[[ 0.44  1.52  0.80  3.37  0.23 -2.26]
 [-0.20 -1.98 -0.08 -0.90 -1.64  5.06]
 [-0.33 -0.04 -1.78  2.88 -2.46  8.28]] | -1.64

[[ 4.47 -4.91 -4.88  7.28  5.81 -3.04  0.77]
 [-1.23  5.27  5.43  3.18 -3.54 -4.09 -7.44]
 [ 2.95  1.21  1.51  5.47  0.92 -2.55 -3.42]] | -4.09

[[ 2.30  1.43 -0.85 -0.96]
 [ 0.15 -3.69  2.26  4.83]
 [ 7.88 -1.12  2.46 -1.78]] | 2.26

[[ 0.98  0.20  0.14  0.26]
 [-6.46  0.74  1.09  0.70]
 [ 7.91 -1.16 -1.74 -1.02]] | 1.09

[[-0.33 -7.63  7.11 -2.26 -2.12]
 [-0.65  2.44 -2.60  2.82  7.50]
 [ 0.44  0.14  0.10  0.92 -0.77]] | 2.82

[[ 7.78  0.25  0.09 -2.93]
 [-8.47 -0.26  5.63 -3.36]
 [ 1.45  0.57 -3.42  3.53]] | 5.63

[[ 1.23  2.25  0.48  0.74 -1.44  2.78]
 [-1.97 -0.77  0.03 -1.79  2.41 -1.89]
 [-6.62  0.28  0.91 -6.63  8.20 -3.76]] | 2.41

[[-5.05  0.58 -1.09  0.93 -0.96  1.03  0.40]
 [-6.38  0.25 -1.73  0.69 -1.49  0.80  0.08]
 [ 7.60  0.60  3.37 -1.36 -1.09 -0.93 -1.73]] | 0.80
---
array([-1.6, -1.0, -1.6, -1.1,  0.9]) -> -1.0
array([  6.6, -17.1,   1.5,  -3.9,   1.8,  13.1,  -0.1]) -> -17.1
array([ 0.17, -0.17, -0.17, -0.07, -0.04]) -> -0.17
array([-0.33,  1.56,  1.35, -1.09,  1.31, -1.66,  0.08]) -> 1.56
array([ 0.12, -0.12, -0.18, -0.10,  0.18, -0.15, -0.05]) -> -0.12
array([  7.687, -58.082, 124.047, -14.187, 128.691, -99.593]) -> -58.082
array([  5.024,   0.329, -11.441, -10.742,  15.327,   1.516]) -> 0.329
array([-0.066, -0.176, -0.003,  0.105]) -> -0.176
---
[[-4.91, -2.43, -2.62, -1.59, -4.05, 7.44], [0.71, 1.51, 2.07, 6.45, 0.98, -4.84]]: 1.51
[[3.45, 8.26, 0.99, 0.06], [8.77, 2.10, 0.15, 0.00], [-0.02, 0.09, 0.84, 7.43]]: 2.10
[[2.02, 2.26, -2.32, -1.44, -5.55, 3.52, -0.42], [-5.11, 1.42, 3.73, -0.60, -1.20, -6.80, 3.23], [1.85, 3.55, -4.25, 1.20, 1.76, -1.64, -4.46]]: 1.42
[[8.01, -5.86, -1.36, 1.53, 8.63], [8.08, -6.08, -0.99, 1.69, 8.54]]: -6.08
[[7.07, 3.99, 3.38, -3.16], [-4.67, -3.81, -3.61, 2.72], [6.96, 3.64, 2.89, -3.43]]: -3.81
[[2.50, 1.62, 0.57, 0.06, -1.36, -5.53, -3.29], [0.70, 0.02, 3.91, 1.41, 0.13, -6.90, -2.80]]: 0.02
[[-1.73, -1.52, -0.92, 2.11], [-4.50, -5.74, -0.63, 6.24]]: -5.74
---
[127 166 238  62] out 166
[-980  359 -114  777  232 -172  389] out 359
[104  50 151 174 216] out 50
[ 48 -38  20  46] out -38
[311 770 131 814 252] out 770
[2605 6400 6906 8532 4624] out 6400
[833 175 357 517 840] out 175
---
[[  6.5 -15.9  12.2   4.5]
 [ -0.6  -0.9 -14.3   1.0]] value -0.9

[[ -6.7  -5.0  -9.7  -5.3 -11.5]
 [ -6.7 -13.4  -8.3  -5.3  11.1]
 [ -7.3 -15.2  -7.2  -5.3  12.5]] value -13.4

[[ 13.33  13.49  13.60  14.07  16.14]
 [-10.39  19.63   1.04 -12.55   4.69]] value 19.63

[[ 174.53 -179.51   83.90  195.84]
 [ 179.23   -0.85  -45.93  199.41]
 [-163.44  -86.37   51.58   61.98]] value -0.85

[[  1.629   7.656   3.741   9.079 -13.674]
 [ 18.306  11.614  -0.254   6.937 -11.691]] value 11.614

[[  2.1   1.0   0.5 -17.5   3.6 -10.3]
 [  3.8   5.1   5.4  17.5   3.4  12.8]] value 5.1

[[-11.6  -3.8   2.2  22.0 -16.8   1.2  13.6]
 [ -0.7  11.7 -12.4  14.7   1.2   2.8   8.8]] value 11.7
---
Q: [-8.78 -3.08 -6.10  2.98  8.38  5.13]
A: 8.38

Q:
[[-0.89 -0.04  2.02 -1.46 -7.70 -8.73  0.57]
 [ 0.12 -1.97  1.40 -0.75  1.62  4.28 -1.49]
 [ 1.92  0.26  1.60 -6.97 -3.99 -3.96  0.32]]
A: -7.70

Q:
[[ 5.02  7.08  3.92 -0.67]
 [ 0.13 -7.65 -3.77  3.59]]
A: 0.13

Q: [-5.46 -5.62  2.90 -5.33 -0.43  6.97]
A: -0.43

Q:
[[-2.73  5.28 -5.78 -3.94  2.58]
 [ 1.39 -0.18  7.87 -2.73 -1.18]]
A: 2.58

Q: [ 0.17  6.68 -0.04  2.64 -1.22  1.86 -2.37]
A: -1.22
